These are the activations of a small neural network, seen along a few directions. Each row is one input.
In each table, some parts of the input vary, and every possible input appears once, in random order.
Descriptions start from the smaller parts, as in this example, which fits no table here: one of 2 separate values, together with either a single point or one of 9 places around a ring or (one of 4 places along a line, together with one of 8 places around a ring).
Shared parts are said once, and a part with two or three values counts as separate values.

Other details of the inputs shift rows strongly along two fixed directions, in all tables alike. That doesn't count.
To show where, the next rows are all for the same input, with only those details redrawn:
[  4  -7 -28   7  -4 -28   6  -9  -7  11  -5]
[ 16 -31 -41 -22 -86 -16   5  21 -15  69 -13]
[-29   9  36 -56  29  24  -3  30  26  -8   4]
[-21  -2  24 -55   5  21  -4  35  20   9   2]
[  3  -1 -29  21  20 -33   5 -19  -6  -7  -2]
[-12 -10   7 -50 -27  13   0  32   9  31  -3]
[ -3   7 -21  24  47 -32   4 -23  -2 -27   2]
[-36   5  54 -91   6  48  -6  56  35  10   3]

Rows:
x1: [ 13 -22 -42  80 -55 -52   5 -31 -26  -2 -23]
x2: [ 20   7 -17  56  32 -15  -1 -36 -30 -13  -5]
x3: [-19  -7  14 -54 -10  20  -5  32  20  20  -5]
x4: [ -3 -12  -9 -29 -27  -2   2  20   2  29  -4]
x5: [ 13 -19  -9 -25 -67  -7   3  23   7  37  -1]
x6: [ 12   6   2  30  24   6  -4 -13 -20  -5  -3]
x7: [ 12 -23   9 -35 -73  42   2  30 -20  58 -11]
x8: [ 35 -28 -36  23 -74   2   9  -6 -42  55 -14]
x9: [ 21 -17 -33  13 -47 -38   5 -11  -7  19  -2]
x10: [-19  33  43  -6  56  40  -4  -8  19 -46  19]
x11: [-16   2  10  57  16 -21   0 -18   4 -49  -8]
x12: [  1   9   1  29  45 -38   2 -37  12 -47  14]
x13: [ 20  19 -29  70  27 -24  -6 -48 -20 -29   6]
x14: [-15  -5  42 -53 -18  20  -3  32  31   3  13]
x15: [ -6   4 -17  22  47 -27   4 -18   4 -24   3]
x16: [-11  34  41  10  72  28 -14  -6  12 -43   5]
x17: [ 14  15  -7  42  25  -5 -10 -27 -17 -13  -5]
x18: [ 34 -24 -39  24 -80   3  11 -12 -35  51 -10]
x19: [-22   1  26 -55   4  23  -1  37  23  10   2]
x20: [-16  34  38   8  64  33  -2 -12  18 -51  21]
x21: [ -2  13  25   6  29  34   6  -7   2 -24   9]
x22: [ 28 -10 -57  54  -3 -59   8 -33 -21  -4  -2]
x23: [-15  19  24 -12  62  -2  -2  -1  21 -46   9]
x24: [ -1   4  22 -30 -41  44 -13  27   5  26   5]
Question: Describe the family of inputs behind these rows.
Answer: one of 2 separate values, together with either a single point or one of 5 places along a line or one of 6 places around a ring
Question: The inputs of x17 and x16 match in every part but the choice among 2 separate values. If x10 is changed in the same way as x17 into x16, which row does it become?
Answer: x20
Question: Which other rows does x21 become when the choice among 2 separate values takes its other values? List them by row number.
Answer: x18
Question: Which other rows does x5 become when the place on the line of 5 takes its other values? List them by row number.
Answer: x14, x15, x19, x22

Rows:
x25: [ -1   1  17  21  56  -9   2  -1  -5 -33  -4]
x26: [  9  22   0  14  62   0  -5  -4  -1 -24  13]
x27: [ 14  -6 -50  20 -53  -7  -4 -14 -28  47 -11]
x28: [  2 -16  10  -4 -20  -2 -13  22  -4  21 -19]
x29: [ 14  -1 -39  12 -43 -11 -18  -4 -17  43 -10]
x30: [-28   2  31  -7  42  24   9   2  -3 -27  -8]
x31: [ 23   2  -1  28   5   1  16 -23 -12 -16  13]
x32: [ -5  -1  13  23  57  -4  16 -11 -10 -31  -5]
x33: [-19  25  14 -15  48  34   3  -2   3 -18  10]
x34: [  0 -19  -9 -36 -16 -14   6   2  11  21   8]
x35: [-35  -6  24 -33 -43  26   6  56  41  15  13]
x36: [  8 -31 -34 -10 -44 -38  -1   0  -9  32   7]
x37: [-12   3  40 -40 -47  54  -7  20  13  16   3]
x38: [-39  29  17  -1  94  17   3   3  39 -85   7]
x39: [  9  17 -10  14  48   4  10 -13  -8 -11  10]
x40: [ 28 -18 -33  30 -69  -2  15 -24 -31  28   1]
x41: [-12  22   2   1  48 -46   5 -12  16 -47  -2]
x42: [  2  21  44  -3  26  20 -16   2  20 -31  13]
x43: [-16  -9  15 -66 -39  -4  -2  38  20  23  -1]
x44: [  4   6  12 -46 -31  30 -21  42  11  43  -2]
x45: [-24 -15  25 -38 -41  35  -4  31   0  31 -25]
x46: [ 67 -19 -70  94 -43 -61  10 -52 -46  10   2]
x47: [ -8 -14  17 -76 -17  18  10  21  31  31   5]
x48: [  1  -3 -22  58  20 -40  -9 -33 -19 -16 -21]
x49: [ 18  11 -14  58   2 -26 -11 -46 -10 -23   2]
Question: Describe the family of inputs behind these rows.
Answer: either one of 2 separate values or one of 5 places along a line or (one of 3 separate values, together with one of 6 places around a ring)
Question: What sort of input is x36?
Answer: one of 5 places along a line
Question: Which other rows does x28 become when the place on the ring of 6 takes its other values? List them by row number.
Answer: x25, x30, x32, x45, x48

Rows:
x50: [ 10  -4  13 -46 -64  37 -12  30   3  50   3]
x51: [-14   4  14  22  29 -16   8 -16  12 -44   4]
x52: [  7 -12 -27 -35   4 -42   3   9  10  20   4]
x53: [  8  20   5  20  37   4  -2 -23   2 -28  15]
x54: [ 43 -23 -49  23 -78 -15  11 -17 -32  47   2]
x55: [ -6  14   2  20  44   1  -8 -11 -11 -15  -8]
x56: [-31   2  50 -53 -18  33 -11  47  34  -3  -2]
x57: [  7   4 -22  52  46 -18   8 -33 -23 -22  -6]
x58: [ 22  17 -26  54  30 -20  -3 -41 -12 -24  12]
x59: [  8   2 -22  51  44 -19  10 -35 -25 -23  -6]
x60: [-27  18  47 -26  63  39  -3  12  12 -28  -1]
x61: [ -6 -10   1   6 -26 -13  -2   6   7  -1  -6]
x62: [ 23  11 -21  51  30 -18   8 -43 -13 -27  15]
x63: [  4  -9  30 -69 -68  56  -5  42  10  49   6]
x64: [ 13 -18 -23  -8 -62  10  -4  23 -24  59 -20]
x65: [ 18 -32 -84 -12 -58 -58  15  -2 -13  61  -6]
x66: [-34  14  54 -23  41  17  -3  13  34 -46   5]
x67: [ 20 -11 -42  43 -13 -21   3 -19 -34  21 -16]
x68: [-25  -1  37 -36 -20  17 -13  32  25   0  -4]
x69: [-38  13  64 -33  38  27   0  24  38 -45   8]
Question: Describe the family of inputs behind these rows.
Answer: either one of 2 separate values or (one of 3 separate values, together with one of 6 places along a line)
Question: Which other rows does x69 become when the choice among 3 separate values takes its other values? List them by row number.
Answer: x57, x62
Question: Which other rows does x54 become when the place on the line of 6 takes its other values? List them by row number.
Answer: x50, x53, x58, x62, x63
Question: Which other rows belong to the same alternative as x65? List them by row number.
Answer: x52

Rows:
x70: [ 36   3 -41  31 -17  -8   2 -45 -26  15  11]
x71: [ 18  29   7  33  47   9  -4 -32   9 -41  29]
x72: [ -4 -21  -1 -36 -32   3  -2  23   4  44 -11]
x73: [-18  -7  22 -33  32  11  -6  22  15   2   3]
x74: [ 15 -21  -5 -22 -63 -20  -2  16  -7  40  -4]
x75: [ 19   2  -4 -16  -1  29   2   6  -9  23  18]
x76: [ -6  -3  19  21  23  21  19 -13 -10 -21  -7]
x77: [ 23 -11 -37  40  32 -53   9 -26 -23  -8  -1]
x78: [  0  10  11  -1  17 -12   1   5  21 -32   6]
x79: [ 15 -15 -24  34 -20 -39  -8 -15   1   7  -1]
x80: [ 12 -15  -6  50 -32  -6  15 -26 -26  -3  -2]
x81: [ 16   9  -1 -18  -4  30   4  -1  -5  23  13]
x82: [ -3  25  18  29  18  13 -19  -6  -9 -16  -6]
x83: [-10  14  -3  16  24 -14   2  -4  22 -39   9]
x84: [ 25 -25 -34   0 -41 -35   9  -2 -19  42 -15]
x85: [-23  17   4  25  53 -22  -2 -23  16 -41  13]
x86: [ 24 -10 -33  29 -41   2 -12   9 -40  45 -22]
x87: [-18   8  40  11  39  32   9 -20  -1 -46  -1]
x88: [ -3   3   0 -12  38  -8   9   9   4 -19   2]
x89: [ 28   6 -12   9 -30  10   0 -18 -12  22  19]
x90: [ -6   0  20 -34  12  -3  -5   4   8  -7  -3]
x91: [-25  22  14  -2  41  -6   4  -3  21 -42  12]
x92: [-28  -7  14 -51 -12  25   0  33  22  27  -4]
x93: [ 23  15 -23  78   5 -20 -18 -29 -21 -17 -10]
x94: [ 13 -28 -12  27 -30  10  18  -1 -31  18  -9]
x95: [-12  -1  20 -62 -21  19   0  28  15   8  -5]
x96: [  2 -14 -28  20 -40 -24  -5   0   7  16   2]
x97: [ 19 -13  -6   4 -31 -28  -4   5   3  10  -1]
x98: [-20  -9  27 -57 -17  19 -13  22  18  21  -5]
x99: [-10  -2  19 -60 -14  20   8  38  16  17  -7]
x100: [ -7  24  17  12  26  24 -22  -7  -9 -15 -14]
x101: [-13   0 -11 -24  -7   3  11  16   9   9  -6]
x102: [ -1  12  10  -1  -4  29 -13  17 -13  20 -20]
x103: [-21  -1  -4  -3  40  -3   1   5   9 -10   6]
x104: [  3  -5 -13  26   1 -38  -5 -21  -3  -1   2]
x105: [-20  -5  -4 -23 -10   2  -5   3  11   9  -2]
x106: [-13   3 -11 -19  -9  -2   3   2   7  -4  -3]
x107: [ -8   8  19 -24   3  -4   3  13  14 -15   5]
x108: [-11   4 -15   0  33  -8  10   4   4 -16   4]
x109: [-11  -2  47   2  -7  40   4  11  11 -25   5]
Question: The inputs of x95 and x78 match in every part but one. If x106 is changed in the same way as x95 into x78, which row does it become?
Answer: x83
Question: The inputs of x93 and x86 match in every part but one. If x96 is changed in the same way as x93 into x86, which row does it become?
Answer: x103
Question: Describe the family of inputs behind these rows.
Answer: one of 5 places along a line, together with either one of 3 separate values or one of 5 places around a ring
Question: Which other rows does x97 become when the place on the line of 5 takes its other values? List them by row number.
Answer: x74, x77, x84, x90
Question: Which other rows does x87 become when the place on the line of 5 takes its other values? List them by row number.
Answer: x76, x80, x94, x109

Rows:
x110: [-27 -10  49 -23   8  26  13  17   9 -20 -18]
x111: [  7  -4 -22 -10  -9 -28 -17  15  -2  36  -3]
x112: [ 28   7   1  -3 -53   7   5 -12   4  20  28]
x113: [ -4  -8 -36 -23 -22 -13  -4  14  -1  33  -6]
x114: [ 16 -36 -48   8 -14 -39  22 -18 -26  25  -7]
x115: [-15   1  38  -8 -17   3  -6   7  30 -35  16]
x116: [  1 -22 -16  24 -40 -12  12   6 -16  10 -27]
x117: [  2  -2  24 -16  18  42  11  -3 -13  -4   9]
x118: [  2  27  38 -21  23  39 -27  14  11  11   4]
x119: [-39   8  30 -16   4  27 -11  28  12 -14 -11]
x120: [ 20  18 -26  73  75 -10  13 -53 -22 -44  11]
x121: [  1  39  -6  47  79   5  -7 -44  -9 -47  10]
x122: [-20  -3  13 -49  31  15   9  29  18  -1   3]
x123: [ 30  -8 -45   7 -43 -55  12 -23  10   9  16]
x124: [ -2  -5   6   8 -39  -8 -23  23  -7  20 -25]
Question: Describe the family of inputs behind these rows.
Answer: one of 3 separate values, together with either a single point or one of 4 places along a line
Question: The inputs of x117 and x114 match in every part but the choice among 3 separate values. If x112 is changed in the same way as x117 into x114, which row does it become?
Answer: x123
Question: Which other rows does x114 become when the place on the line of 4 takes its other values? List them by row number.
Answer: x111, x113, x122

Rows:
x125: [  6  -1  -1 -19 -18   8  -4  12  -2  22   0]
x126: [ -8   1   0  -5  21 -18   6  -4  14 -20   6]
x127: [ -1 -10  11 -10 -24   7   1  12  -1  11  -5]
x128: [-12   8   1   7  23   0  -3  -3   1 -13  -6]
x129: [-12   4   2   7  23   2   4  -4  -1 -15  -5]
x130: [ -1  -5  10 -10 -25   6  -6  14   1  14  -6]
x131: [ -2  -6  -2 -16 -16   9  -5  17  -2  22  -6]
x132: [ 13  -4 -15   7  -5  -8   6  -9 -12   9   0]
x133: [ 30 -18 -72  56 -33 -72   7 -37 -22  15  -5]
x134: [ -2 -11  -1 -17 -16  11   3  15  -4  19  -5]
x135: [ -2   5   2   3  28   1   5  -6  -1 -10   3]
x136: [ -2   8   6   6  18   5   3 -12   3 -17  11]
x137: [  4  11   3   2  23   1  -4  -9   4 -13   6]
x138: [  0  -7   7 -10 -27  12   2  12   1   9   0]
x139: [ -4  -7   7 -11 -21   6  -7  15   0  15  -9]
x140: [ -1  13   5   6  18   3  -4 -10   5 -15  10]
x141: [  2  -1   5 -12 -28  13  -4  11   6  15   1]
x142: [ -7   0  10   9  21  -1   1  -5   0 -17  -4]
x143: [  4   6   5   2  23   3   3 -11   2 -15   7]
x144: [ -2   7   8  10  16   4   4 -10   6 -19   7]
x145: [  2  -3  -2 -18 -16   9  -3  15  -2  24  -3]
x146: [ -3  10   8  12  15   0  -4  -4   5 -20   3]
Question: Describe the family of inputs behind these rows.
Answer: one of 2 separate values, together with either a single point or one of 10 places around a ring
Question: The inputs of x125 and x132 match in every part but the choice among 2 separate values. If x130 is changed in the same way as x125 into x132, which row does it become?
Answer: x127
